A small network was trained on invented records. Each row is its activation on one of them, seen along a few directions.
Here are examples, each followed by its value of one field, S.
Records without S are marked none.
Other fields move the rows too, some of them a lot.
In the rows, 500 means zero.
Random noise pushes rows far along 2 fixed directions. That doesn't count. These rows show it; they differ only by the noise:
[464 300 492 649 508 446 485 580 362 440 616 328 159 399 481]
[682 755 575 396 545 624 566 516 811 457 738 580 554 524 556]
[597 575 548 493 533 555 541 535 644 447 679 479 407 473 520]
[697 793 541 400 526 629 517 564 765 489 834 608 516 544 609]

[487 440 399 541 448 425 382 496 365 518 538 599 500 625 579] | s12
[530 662 497 439 511 553 510 512 616 622 570 712 733 572 489] | s8
[575 422 440 641 414 487 390 580 475 468 740 518 441 687 631] | s4
[665 457 546 581 488 512 651 428 698 425 460 476 548 523 387] | s6
[494 167 572 570 567 402 771 258 751 362  70 274 660 436 252] | s11
[457 412 533 553 523 453 667 501 377 491 362 344 349 402 324] | s6
[392 509 466 463 615 424 461 548 235 647 366 434 495 358 436] | s9
[517 711 534 350 510 568 571 515 457 673 430 630 622 443 473] | s13
[492 536 426 529 504 496 492 560 400 593 490 494 452 592 598] | s3
[533 384 532 557 491 444 620 372 701 339 281 446 657 589 332] | s7
[345 495 478 448 521 411 614 473 389 547 307 376 526 402 383] | s1
[505 341 422 628 545 405 384 463 401 515 398 482 556 572 475] | s9
[367 448 360 546 465 410 450 453 294 515 397 524 500 505 450] | s7
[568 463 386 605 428 532 313 614 363 504 800 527 296 592 660] | none
[497 684 610 309 555 519 639 432 587 555 269 556 729 369 430] | s12
[559 542 463 482 453 512 477 478 525 604 496 662 603 593 504] | s13
[625 345 495 701 469 528 468 672 494 402 732 342 205 431 563] | none
[370 382 571 524 581 468 628 436 430 488 163 424 627 344 363] | s14
[365 357 436 594 489 453 444 422 329 601 316 593 628 544 413] | s8
[436 585 481 457 470 494 437 407 493 607 406 614 705 528 511] | s4
[407 409 404 625 487 391 465 557 323 630 474 454 324 467 541] | s3
[371 243 424 542 549 402 622 446 296 511 279 276 412 411 405] | s11

Which value of S does each new row have?
[609 620 653 399 590 622 696 572 719 394 562 375 465 353 458] | none
[463 656 454 419 493 550 450 551 401 654 557 679 669 627 514] | s8
[504 672 630 341 608 519 750 431 707 587 250 460 670 361 401] | s3
[354 506 442 457 623 419 459 532 225 608 383 454 490 423 441] | s9
[533 581 512 473 630 471 548 447 647 480 465 545 652 554 433] | s9
[418 321 590 541 504 421 587 375 577 472 244 405 604 435 342] | s4
[516 538 399 524 446 471 387 499 446 523 561 655 570 666 607] | s12
[619 672 615 403 573 604 633 455 833 416 571 523 585 470 464] | none
[616 640 416 472 438 515 382 507 557 515 667 722 642 718 656] | s12
[613 624 524 483 514 567 497 558 632 475 732 518 420 516 558] | none
[481 428 422 543 453 432 479 424 448 486 342 503 605 500 430] | s7
[591 584 370 515 419 493 400 473 511 484 597 637 637 699 568] | s7
